Each row below is a small network's average activation on inputs in which a field has the value named, seen along a few directions.
Values that are neighbours, or in one group, have similar rows; names and order tell nothing.
Random noise pushes rows far along 9 fixed directions. That doesn't count. These rows show it; they differ only by the noise:
[-101  363  -10  124  300   -1 -138   19 -176  496 -298   64  -52   -4
  -33  194 -121  250 -186  -35 -514]
[ -55   58  354  -15 -125   -9 -190  -28  -86 -156  133   -5 -328 -105
 -106 -296  -76 -232   54 -257  -17]
[ -68  391  156 -319  393 -118  536 -113  347   22 -335  -55 -178   32
 -114  279   63 -154 -254  -11  349]
[ 149 -521   98   52 -185  229   27 -172   90   90   60 -193 -128 -161
   20  285  -93  274  266   27 -283]
[-138  173 -133  267  137  -11 -228  133  -49  324 -380  -93   69 -134
 -260   59 -195   31  -17 -365 -129]
[ 500 -462  -16  -63  296  378  269 -407  394 -244  -12 -465 -394 -292
 -118  -34  254  258   27  170   64]
[-483 -189 -223  106  148   69 -486  214 -259  295 -300  -40  118   24
  142  490 -166  393  438 -237 -526]
[ 131   48  438   38 -280    1  105 -137  366  -15   82  -23  -88  -20
   30  103   76  -90   87  -27  183]
[ 260  102  733  -41 -430 -145   96 -118 -309  275  436  356 -125  128
  136  -38  -82   37 -126  268 -557]
[  32   51   99  153 -208 -179   75  153  174   22  -12   19  156  -35
 -225  -58  -71 -244   -3 -241  338]
[-108  325   96 -132  176 -199  153   96   -1  197  112  291   30  256
  248  259  110  146 -175  292 -188]


D, 10 values:
d6: [  14   70 -130  388 -179  174  -86 -119  179  612 -292 -204  357 -197
  -66  436 -210  225  127  -90 -214]
d5: [-440   11 -388 -201  385  258 -143  -80   52  -24 -327 -272 -232  189
  305  490  -26  233  340   12  -59]
d1: [ 583 -322  557  -84 -476 -277  359  -38 -118  133  162   87  413  221
   57  140  170  308  178  357 -179]
d4: [  66 -104  116  164 -527  393  -93 -194   69  204  129  -41 -123  -58
   40  132  -96  339   54  -80 -297]
d3: [-224   38 -171  220   20  120 -469  -65 -101   68 -486 -212   17 -250
  -77 -167 -256 -346  152 -462   66]
d2: [ 183   10 -389  377 -348  273  -16  -36  223 -118   58  -51 -143 -503
 -385 -599 -336 -285 -551 -216  271]
d8: [-126 -470   70 -413 -175  295  385 -326   96 -123  -25 -170 -311   46
  118  550 -188  154   12  227 -190]
d10: [ -10  -52 -334   16 -136  201  -55  -39  -28   68  134  190  219  141
  371  242   16  196  -76  385 -242]
d7: [-260  311  203  -21  -33  186 -181 -379 -109  306   61  -51 -785 -305
   66 -201 -569 -288 -271 -128 -309]
d9: [-555  146  228  -72  -34  121 -722  -24 -465 -211 -177   96 -149 -104
  131 -208 -131 -265  472 -394 -306]
D is arranged as a ring.
Question: Going along D from d8 by way of its neighbour d4, in what order are d1, d3, d2, d9 met?
Answer: d1, d3, d9, d2
Question: What is the length, in steps, of the shortest route from d10 to d6?
Answer: 4

B, 17 values:
b14: [ 123 -269 -353 -120  234 -435  504  428 -414   41   -4  118  754  453
 -119  165   31  281 -166  228   68]
b10: [ 131 -285 -417   -6  599  336 -329 -261 -293 -153  -14 -300 -332 -326
  100 -214   35  289 -177  408 -635]
b3: [ 277 -424 -149  -21  266   52 -116   32 -111 -396  160 -202 -305   46
 -251 -416  227  -67  257  -15  235]
b9: [   3  -69 -148 -326  312  -38  -28  -27 -440   76 -229   97   85   26
  129   25  196  296    4  248 -263]
b15: [ 551 -691 -188 -294  199   45  573 -194 -377  -96 -186   -7  340 -201
 -349   45  -69  321   76  120  -42]
b13: [ 234 -299 -155  274 -531 -439  584  385  -84  461  527  315  636  336
    6  378 -109  225 -225  482  -74]
b16: [-142 -123  470 -322  151   96 -130 -294  -26 -100  183  -27 -579   44
  418  244  259   46  307  125 -188]
b4: [ 127 -116  -27  563 -362  312 -467 -123  725  100   18 -405  273 -115
   53  192   91  395  345 -269  187]
b1: [ -75 -391 -501   78 -106  203  118    5  842 -186  242 -307 -197  -27
  208  377  107  191  376   73  388]
b11: [  -1 -735  -45 -390  367  126  157 -106 -521 -329 -177 -424  -72 -352
 -237  -72 -254 -178  247 -180 -146]
b2: [ -58  433 -147  -66  298 -275   96   57  -81   37   50  410  298  327
  409 -172  393   28 -347  532  -17]
b6: [ -69  296  -33   66  -82  266   52  -55  215  202  -48  165  -54  -35
  138  324   24  191 -176  170 -284]
b12: [ 167 -419   79 -394   21   55  497 -102 -141   73  -43  217  108   12
  -19  488   68  341   23  350 -148]
b5: [-261  394  449 -260  202  -16 -174  -28   22 -335 -259  -12   55  403
  272  151  505  119  246  -32  116]
b8: [ 290 -187  -20  543 -654 -172 -234  112  117  252  243   10  609   42
    6  -21  -65 -223  191   90   83]
b7: [-264  291 -170  121   91 -290 -134  443  -39  323  -58  300  306  254
  165  102 -149  -66  184 -179  -30]
b17: [-155  553  218  192  199    2 -364  121 -165  276 -833 -116  166  -65
 -288   55   32  110    5 -558 -203]
B is arranged as a ring.
Question: What is the length, in steps, of the shortest route from b17 to b8?
Answer: 8
Question: Name the neighbours of b13, in listed order.
Answer: b4, b1
Question: Name the neighbours of b12, in listed order.
Answer: b15, b6
Question: Name the neighbours of b2, in listed order.
Answer: b10, b9
